A small network was trained on invented records. Each row is its activation on one of them, seen along a few directions.
After each row come some of the record's fields: BUFA, GAL, PELI, KEPIT, TOS, DOVA.
A field that a record lacks is written missing.
The largest differences between rows may come from other fields.
In the rows, 500 means zero.
Random noise pushes rows far along 5 fixed directions. That doesn't count. These rows show it; they differ only by the noise:
[397,615,860,620,454,586,235,626,527,492,368,548,462,472,339,589,467,437,350,427,660]
[467,556,528,668,477,475,511,653,437,458,517,442,568,427,502,404,434,422,514,413,622]
[451,569,624,766,469,581,553,623,440,408,485,449,621,378,530,395,445,417,477,437,635]
[571,582,760,171,322,352,156,564,668,485,174,503,249,480,428,549,612,572,337,504,519]
[471,542,508,831,461,601,723,631,422,407,527,469,732,386,565,317,390,388,473,433,622]
[447,561,636,589,545,418,335,696,422,489,522,450,405,460,447,495,453,438,507,377,654]
[559,543,663,317,500,281,251,656,490,438,393,387,202,416,553,476,587,545,513,429,579]

[336,553,621,573,688,360,337,629,265,710,661,531,373,508,485,630,324,335,506,333,565] | BUFA: fuve / GAL: vul / PELI: tupat / KEPIT: ber / TOS: kavir / DOVA: pobu
[613,421,490,456,624,504,689,630,442,355,524,604,392,542,611,406,441,572,404,502,544] | BUFA: fuve / GAL: vul / PELI: missing / KEPIT: missing / TOS: missing / DOVA: zaki
[573,477,653,608,613,616,639,544,420,302,494,502,431,377,700,414,536,552,450,540,563] | BUFA: mupof / GAL: korim / PELI: tupat / KEPIT: missing / TOS: missing / DOVA: pobu
[420,509,489,589,631,566,439,646,438,567,636,680,517,664,296,597,335,437,437,420,608] | BUFA: fuve / GAL: korim / PELI: missing / KEPIT: missing / TOS: missing / DOVA: pobu
[445,531,373,542,508,379,381,597,458,546,589,439,519,503,404,506,480,466,628,410,571] | BUFA: mupof / GAL: korim / PELI: missing / KEPIT: ber / TOS: kavir / DOVA: zaki
[712,327,555,356,694,449,769,707,461,403,490,669,245,593,637,354,460,570,285,415,531] | BUFA: mupof / GAL: korim / PELI: missing / KEPIT: missing / TOS: missing / DOVA: pobu
[347,571,455,633,453,539,332,457,491,620,587,471,644,531,321,630,462,428,577,492,545] | BUFA: mupof / GAL: korim / PELI: tupat / KEPIT: missing / TOS: missing / DOVA: zaki
[613,422,387,352,564,362,615,656,494,562,528,591,412,604,498,401,414,496,391,420,492] | BUFA: mupof / GAL: vul / PELI: tupat / KEPIT: miz / TOS: rasat / DOVA: pobu
[557,554,335,428,332,462,571,478,559,399,408,465,600,430,561,403,529,545,542,580,482] | BUFA: fuve / GAL: korim / PELI: missing / KEPIT: missing / TOS: missing / DOVA: zaki
[606,476,340,239,358,397,672,583,593,591,357,733,533,646,440,451,344,477,232,492,448] | BUFA: fuve / GAL: korim / PELI: tupat / KEPIT: missing / TOS: missing / DOVA: zaki
[539,514,474,555,377,592,601,520,579,408,394,557,635,500,471,422,506,535,411,542,553] | BUFA: mupof / GAL: korim / PELI: missing / KEPIT: missing / TOS: missing / DOVA: zaki
[468,565,288,474,263,459,526,458,603,602,404,527,762,520,389,466,436,417,481,499,449] | BUFA: fuve / GAL: korim / PELI: tupat / KEPIT: miz / TOS: kavir / DOVA: zaki
[489,549,434,466,386,519,426,535,575,501,423,579,586,601,352,518,452,515,456,530,552] | BUFA: mupof / GAL: vul / PELI: missing / KEPIT: missing / TOS: missing / DOVA: pobu
[517,440,675,503,551,496,609,526,461,559,466,538,415,508,586,490,473,468,343,453,490] | BUFA: mupof / GAL: vul / PELI: tupat / KEPIT: missing / TOS: missing / DOVA: pobu
[531,489,724,439,525,625,450,567,578,479,375,704,415,601,391,559,481,535,255,494,550] | BUFA: mupof / GAL: korim / PELI: missing / KEPIT: missing / TOS: missing / DOVA: pobu
[422,544,596,261,503,352,146,411,515,643,488,440,281,519,430,722,563,518,559,519,429] | BUFA: mupof / GAL: korim / PELI: tupat / KEPIT: missing / TOS: missing / DOVA: pobu
[500,547,816,363,484,541,300,373,562,446,330,499,323,370,582,609,612,551,410,599,415] | BUFA: fuve / GAL: korim / PELI: missing / KEPIT: miz / TOS: kavir / DOVA: pobu
[601,470,394,322,515,333,668,650,420,502,462,611,413,543,637,396,355,474,372,461,492] | BUFA: fuve / GAL: vul / PELI: tupat / KEPIT: missing / TOS: missing / DOVA: pobu
[353,532,537,561,432,513,339,459,547,713,530,510,578,637,234,670,461,424,485,434,535] | BUFA: mupof / GAL: vul / PELI: tupat / KEPIT: missing / TOS: missing / DOVA: zaki
[372,588,497,693,547,580,384,593,436,496,613,570,616,506,344,572,365,429,526,474,609] | BUFA: fuve / GAL: korim / PELI: missing / KEPIT: miz / TOS: kavir / DOVA: zaki
[557,528,299,323,368,315,444,532,549,501,463,409,482,502,496,450,544,548,580,516,495] | BUFA: mupof / GAL: korim / PELI: tupat / KEPIT: missing / TOS: missing / DOVA: zaki
[491,448,406,628,552,470,645,473,424,501,619,374,524,451,592,436,527,460,658,445,494] | BUFA: fuve / GAL: korim / PELI: missing / KEPIT: missing / TOS: missing / DOVA: pobu
[286,592,396,751,325,513,358,424,538,733,580,340,782,566,218,589,496,360,683,405,566] | BUFA: mupof / GAL: vul / PELI: pokiz / KEPIT: missing / TOS: missing / DOVA: pobu
[540,437,428,354,491,389,439,362,569,587,502,353,413,490,520,523,653,518,644,481,370] | BUFA: fuve / GAL: korim / PELI: tupat / KEPIT: miz / TOS: kavir / DOVA: pobu
[592,383,338,424,472,495,812,480,568,659,478,668,618,650,477,395,389,458,313,478,377] | BUFA: mupof / GAL: vul / PELI: missing / KEPIT: ber / TOS: kavir / DOVA: pobu
[425,556,451,457,543,427,324,652,448,603,571,652,461,641,298,628,327,430,432,434,599] | BUFA: fuve / GAL: korim / PELI: tupat / KEPIT: missing / TOS: missing / DOVA: zaki
[568,420,266,487,321,484,889,487,589,669,446,611,762,629,470,354,381,428,306,478,418] | BUFA: mupof / GAL: vul / PELI: tupat / KEPIT: missing / TOS: missing / DOVA: zaki
[516,441,682,526,538,530,659,536,467,561,437,587,443,533,571,467,458,470,316,440,502] | BUFA: mupof / GAL: vul / PELI: missing / KEPIT: missing / TOS: missing / DOVA: pobu
[658,530,246,227,291,432,585,407,653,413,337,515,585,444,598,380,517,575,493,671,342] | BUFA: fuve / GAL: korim / PELI: tupat / KEPIT: ber / TOS: rasat / DOVA: pobu
[500,444,369,592,415,560,746,379,557,661,492,530,723,549,471,439,460,398,466,461,396] | BUFA: fuve / GAL: korim / PELI: tupat / KEPIT: ber / TOS: kavir / DOVA: pobu
[542,474,327,351,577,435,493,502,483,490,563,587,455,540,519,518,426,526,537,548,419] | BUFA: fuve / GAL: korim / PELI: missing / KEPIT: ber / TOS: kavir / DOVA: pobu
[466,491,608,579,456,654,677,423,536,634,413,688,659,529,482,506,384,398,274,496,415] | BUFA: fuve / GAL: korim / PELI: missing / KEPIT: ber / TOS: kavir / DOVA: pobu
[507,393,508,610,638,551,655,500,438,524,633,491,491,555,533,485,484,489,494,460,499] | BUFA: mupof / GAL: vul / PELI: tupat / KEPIT: missing / TOS: missing / DOVA: zaki
[601,492,169,358,356,311,613,505,545,484,481,401,596,465,583,340,511,532,596,537,427] | BUFA: mupof / GAL: vul / PELI: tupat / KEPIT: miz / TOS: kavir / DOVA: zaki
[597,498,363,465,364,579,702,419,577,397,398,526,671,468,614,372,499,554,453,639,424] | BUFA: mupof / GAL: vul / PELI: tupat / KEPIT: missing / TOS: missing / DOVA: pobu
[478,499,807,465,608,515,387,517,444,477,465,508,275,440,587,581,546,528,420,494,518] | BUFA: mupof / GAL: korim / PELI: missing / KEPIT: missing / TOS: missing / DOVA: pobu
[380,631,628,590,403,671,376,422,512,477,416,576,658,464,449,612,430,474,428,608,517] | BUFA: mupof / GAL: vul / PELI: tupat / KEPIT: missing / TOS: missing / DOVA: pobu
[585,440,326,475,501,352,621,448,455,485,574,277,456,410,689,375,638,553,702,506,456] | BUFA: mupof / GAL: vul / PELI: tupat / KEPIT: missing / TOS: missing / DOVA: zaki
[530,459,508,551,284,634,652,433,702,564,323,564,722,612,348,432,563,496,330,491,490] | BUFA: mupof / GAL: korim / PELI: missing / KEPIT: missing / TOS: missing / DOVA: zaki
[406,592,457,639,428,618,496,528,483,523,501,634,711,557,373,555,337,426,424,529,573] | BUFA: fuve / GAL: vul / PELI: tupat / KEPIT: missing / TOS: missing / DOVA: zaki
[525,502,488,490,490,532,630,409,469,451,487,485,520,399,671,458,509,508,513,582,418] | BUFA: fuve / GAL: korim / PELI: missing / KEPIT: missing / TOS: missing / DOVA: pobu

Which values does each new row have?
[572,411,372,437,520,463,662,715,534,551,510,748,520,731,332,446,316,478,265,413,578] | BUFA: mupof / GAL: korim / PELI: missing / KEPIT: missing / TOS: missing / DOVA: zaki
[523,514,651,510,567,544,446,638,475,385,470,592,382,511,481,511,475,551,391,492,621] | BUFA: mupof / GAL: korim / PELI: missing / KEPIT: missing / TOS: missing / DOVA: zaki
[547,477,466,570,456,634,671,476,566,438,437,612,651,491,495,430,467,512,388,544,480] | BUFA: mupof / GAL: korim / PELI: missing / KEPIT: ber / TOS: kavir / DOVA: zaki
[463,457,352,619,712,467,633,533,292,488,757,451,495,470,653,462,418,450,670,471,486] | BUFA: fuve / GAL: korim / PELI: missing / KEPIT: missing / TOS: missing / DOVA: pobu
[517,424,400,433,609,440,575,485,454,597,618,533,427,593,492,539,444,472,515,469,445] | BUFA: fuve / GAL: korim / PELI: tupat / KEPIT: missing / TOS: missing / DOVA: pobu
[543,511,440,301,380,356,515,549,554,578,354,601,484,528,483,475,420,455,349,458,454] | BUFA: fuve / GAL: korim / PELI: tupat / KEPIT: ber / TOS: kavir / DOVA: zaki
[539,489,584,466,634,501,429,560,435,424,538,516,339,512,551,524,515,559,506,514,553] | BUFA: mupof / GAL: vul / PELI: tupat / KEPIT: missing / TOS: missing / DOVA: pobu
[508,455,662,627,607,638,652,477,438,483,527,525,502,480,602,469,501,483,409,496,501] | BUFA: mupof / GAL: vul / PELI: tupat / KEPIT: missing / TOS: missing / DOVA: pobu
[587,509,698,381,504,559,517,483,518,395,340,574,374,448,643,483,541,563,351,569,475] | BUFA: fuve / GAL: vul / PELI: tupat / KEPIT: missing / TOS: missing / DOVA: pobu
[421,524,723,636,561,673,389,400,499,444,515,433,488,442,497,589,612,515,559,528,510] | BUFA: fuve / GAL: korim / PELI: missing / KEPIT: missing / TOS: missing / DOVA: pobu
[529,493,630,505,372,794,627,436,679,495,284,822,706,640,350,547,391,493,126,605,473] | BUFA: mupof / GAL: korim / PELI: tupat / KEPIT: missing / TOS: missing / DOVA: pobu
[507,488,562,790,568,686,732,609,416,314,548,550,630,454,579,374,436,510,439,503,639] | BUFA: mupof / GAL: vul / PELI: missing / KEPIT: missing / TOS: missing / DOVA: zaki
[527,444,559,539,385,508,557,466,635,568,399,439,556,509,415,437,608,479,444,419,487] | BUFA: mupof / GAL: korim / PELI: missing / KEPIT: miz / TOS: kavir / DOVA: zaki
[409,472,316,670,440,567,575,464,552,669,622,477,754,662,279,510,466,424,583,430,508] | BUFA: mupof / GAL: vul / PELI: missing / KEPIT: missing / TOS: missing / DOVA: pobu
[478,490,467,673,623,403,523,662,334,363,657,323,420,391,610,405,535,494,695,387,652] | BUFA: mupof / GAL: korim / PELI: missing / KEPIT: missing / TOS: missing / DOVA: zaki
[468,492,492,735,408,677,692,339,539,401,501,367,718,376,578,429,592,491,600,558,467] | BUFA: fuve / GAL: korim / PELI: missing / KEPIT: missing / TOS: missing / DOVA: zaki
[389,576,462,668,417,453,313,435,488,468,591,183,557,367,474,526,672,514,822,492,568] | BUFA: mupof / GAL: korim / PELI: missing / KEPIT: missing / TOS: missing / DOVA: zaki
[505,467,607,574,526,524,622,441,456,529,471,465,519,408,643,449,533,474,446,481,454] | BUFA: mupof / GAL: vul / PELI: tupat / KEPIT: ber / TOS: kavir / DOVA: zaki
[651,316,412,422,685,325,788,549,403,538,597,431,299,507,721,330,546,510,543,377,426] | BUFA: fuve / GAL: vul / PELI: missing / KEPIT: ber / TOS: kavir / DOVA: pobu
[616,441,373,392,603,394,539,552,438,341,574,412,348,471,656,424,562,620,617,548,512] | BUFA: mupof / GAL: vul / PELI: tupat / KEPIT: missing / TOS: missing / DOVA: zaki
